These are the activations of a small neural network, seen along a few directions. Each row is one input.
In each table, some parts of the input vary, and every possible input appears once, in random order.
A made-up example of a description, with smaller parts first: one of 8 places around a ring, together with either a single point or (one of 2 separate values, together with one of 4 places along a line) or one of 9 places around a ring.
Shared parts are said once, and a part with two or three values counts as separate values.
In the rows, zero is written as 128.

Other details of the inputs vary at random and push rows far along two fixed directions, the same in every table; ignore that.

A family of inputs:
x1: [109 148 186 159 106 150 170 101 151  81 122]
x2: [106 156 173 154 116 147 162 109 136  83 130]
x3: [107 104 206 150 142 189 161 113 108  62 132]
x4: [102 164 175 148 112 158 166 101 138  77 129]
x5: [148 134  56  79 137  88  92 159  96 143  92]
x6: [140 174  69 129  66 156 110  94  34 117 100]
x7: [109 149 162 160 112 166 166  91 129 102 148]
x8: [139  56  70  86 172  55 125 135 158 175 164]
x9: [ 99  96 167 149 145 132 168 110 169 131 179]
x10: [158 191 115 148  78 181  98 136  53 129  94]
x11: [168 198 101 136  92 166  97 145  62 120 106]
x12: [106 147 181 147 111 153 165 102 154  89 123]
x13: [154 200 110 134  87 170  79 155  60 114  69]
x14: [130 150 168 151 104 154 155 106 158  80 125]
x15: [137  64 108 114 183  91  97 166 178 196 159]
x16: [168 166  69 123  64 140 104 101  53 119  90]
x17: [158 145  81 112 148 126  75 167  96 176 127]
x18: [116  99 181 136 140 117 168 114 203 112 159]
x19: [179 196  66 107  79 131 101 111  49  96  84]
x20: [126 160 167 152 114 144 162 105 146  79 137]
x21: [170 116  65  87 130  83  91 134 109 155 109]
x22: [121  62 120 127 182  94 106 158 160 205 161]
x23: [133  75  98 112 189  92  94 170 164 191 167]
x24: [100 105 140 148  84 137 186  48 138  97 143]
x25: [124  29 153 105 207 127  88 182 126 170 136]
x26: [120 152 167 150 115 151 163 104 158  73 140]
x27: [ 88  87 184 146 139 128 172 117 184 131 161]
x28: [105  67 128 100 197  78 105 178 176 186 165]
x29: [ 93 141 176 163 118 153 173 103 136  97 144]
x30: [118 127 132 144  85 130 186  52 132  75 148]
x31: [ 92 125 166 122 100 108 182  82 158  63 102]
x32: [104 158 173 154 109 160 162 106 140  71 129]
x33: [163 144 100 116 138 116  73 171 108 162 106]
x34: [110 144 184 149 104 151 165 110 153  87 126]
x35: [126  75 134 123 123  92 193  75 186 106 158]
x36: [138 137 134 127  94 117 180  76 147  68 111]
x37: [ 78  95 176 151 148 135 174 111 179 116 168]
x38: [125  84 117  99 192  84 102 164 176 179 161]
x39: [ 98  87 174 151 145 133 171  98 184 137 167]
x40: [119  65  88  71 172  52 105 157 165 170 117]
x41: [169 188  69 107  88 126 112 119  62  93  79]
x42: [179 200 101 138  78 172  89 146  59 125  89]
x43: [134 128  96 120 139 134  68 178  93 182 106]
x44: [ 82  87 181 144 148 129 172 110 188 135 159]
x45: [131 139 169 165 108 148 172  94 156  96 141]
x46: [158 131  57  80 126  91  85 161  97 150  77]
x47: [163 134  87 113 142 125  74 166 107 184 118]
x48: [148 121  89 126 141 134  69 168  97 188 119]
x49: [161 143  83 121 147 119  75 170  93 173 126]
x50: [100 144 149 120 101 119 187  81 148  53 112]
x51: [169 217 108 129  84 167  89 150  58 101  89]
x52: [129 138  70  76 136  82  76 164  81 144  80]
x53: [111  67 119 117 184  90  96 175 152 208 146]
x54: [ 93  63 123 107 199  91 110 167 167 202 169]
x55: [138 198 112 136  91 174  95 153  46 125  95]
x56: [ 96  99 165 157 143 140 168 103 171 119 172]
x57: [151 192 104 150  98 170  96 139  47 131 104]
x58: [128  67 124  98 192  79 102 164 193 191 156]
Each input here is: one of 2 separate values, together with either a single point or one of 8 places along a line or (one of 4 separate values, together with one of 5 places around a ring).
- The inputs of x55 and x27 match in every part but the choice among 2 separate values. If x57 is changed in the same way as x55 into x27, which row does it become? => x22
- Which other rows does x53 become when the choice among 4 separate values takes its other values? List them by row number. => x27, x43, x44
- Which other rows does x44 become when the choice among 2 separate values takes its other values? List them by row number. => x54

A family of inputs:
x59: [128 114 112 108 166 118  77 187 110 174 119]
x60: [142 180 125 149  90 186 102 129  49 116  96]
x61: [144 111  77 108 150 101  85 152 112 182 134]
x62: [ 93  26 133 115 193  65 150 123 223 178 194]
x63: [ 93  26 136 115 188  63 153 124 221 180 194]
x64: [139 119 111 130 163 134  74 182 114 195 142]
x65: [138 115  86  96 154  90  85 167 120 166 112]
x66: [123 124 120 114 134 109 123 131 141 123 120]
x67: [134 122 116 113 168 123  74 193 119 176 123]
x68: [123 123 121 110 133 110 126 132 140 125 121]
x69: [103 133 183 146 105 131 199  75 170  62 139]
x70: [126 120 120 113 135 109 127 130 140 125 117]
x71: [160 188 100 137  76 160 113 113  60 108  98]
x72: [149 105  77 102 145 105  88 154 112 177 130]
x73: [ 98  24 144 100 195  54 152 135 226 160 176]
x74: [ 95 129 199 176 116 172 190  90 162  86 162]
x75: [106 126 179 140 106 136 199  76 173  56 135]
x76: [106 127 178 145 107 135 196  76 173  55 135]
x77: [ 97 140 212 167 123 166 185 105 176  75 146]
x78: [139 120 125 116 169 124  68 192 123 181 120]
x79: [ 99 132 181 146 102 131 196  77 173  61 136]
x80: [151 193 107 120  80 155 114 125  71  92  74]
x81: [152 194 107 127  82 152 116 126  69  93  73]
x82: [145 110  78 103 148 102  88 153 111 183 135]
x83: [139 189 133 137  96 178 103 143  58 101  81]
x84: [152 198 134 161  93 194  99 144  67 125 106]
x85: [ 89 123 206 157 118 159 188  89 159  67 135]
x86: [156 191 100 141  79 159 116 116  60 111  98]
x87: [110 121 171 160 101 143 202  66 165  73 152]
x88: [153 196 109 127  86 149 114 127  67  94  80]
x89: [151 190  98 134  75 163 112 116  65 109  96]
x90: [ 98 135 202 179 115 175 189  91 165  86 163]
x91: [152 197 108 125  85 151 110 125  69  91  81]
x92: [ 95  33 174 137 207  98 136 149 222 193 201]
x93: [144 106  77 102 146 104  89 153 114 184 128]
x94: [ 97  23 134 116 193  64 158 123 220 181 189]
x95: [152 192  99 141  76 161 114 116  62 108  94]
x96: [130 114 114 126 124 117 131 119 131 144 135]
x97: [131 102 103 119 161 127  78 171 100 191 135]
x98: [131 117 113 110 168 120  75 190 116 175 121]
x99: [111 126 172 160 103 143 202  63 163  74 154]
x100: [145 112  88  93 153  90  85 164 117 165 116]
x101: [148 107  77 102 149 104  87 152 112 180 133]
x102: [ 99 140 215 167 122 167 184 104 177  76 145]
x103: [129 115 111 126 129 119 129 118 133 141 135]
x104: [145 111  80 108 145  99  88 153 109 184 134]
x105: [151 192 109 124  79 150 114 125  70  95  75]
x106: [117 117 139 142 142 144 121 141 122 150 145]
x107: [134 117 112 127 131 120 127 117 130 137 140]
x108: [106 130 180 140 108 136 199  74 172  57 138]
x109: [135 111 114 126 125 117 129 121 130 139 139]
x110: [148 104  76 107 147 103  85 154 113 176 130]
x111: [155 193 107 124  86 153 109 124  70  88  80]
x112: [132 121 121 115 138 108 129 131 135 123 122]
x113: [146 108  85  95 154  91  87 167 118 162 112]
x114: [103 134 181 142 106 135 200  75 171  60 138]
- The inputs of x73 and x109 match in every part but one. If x112 is changed in the same way as x73 into x109, which row does it become? => x99
- The inputs of x101 and x108 match in every part but one. If x110 is changed in the same way as x101 into x108, which row does it become? => x76
- Describe the family of inputs behind these rows. => one of 2 separate values, together with either one of 8 places along a line or (one of 4 separate values, together with one of 5 places around a ring)
- Which other rows does x104 become when the choice among 4 separate values takes its other values? List them by row number. => x61, x82, x86
- Which other rows does x82 become when the choice among 2 separate values takes its other values? List them by row number. => x114
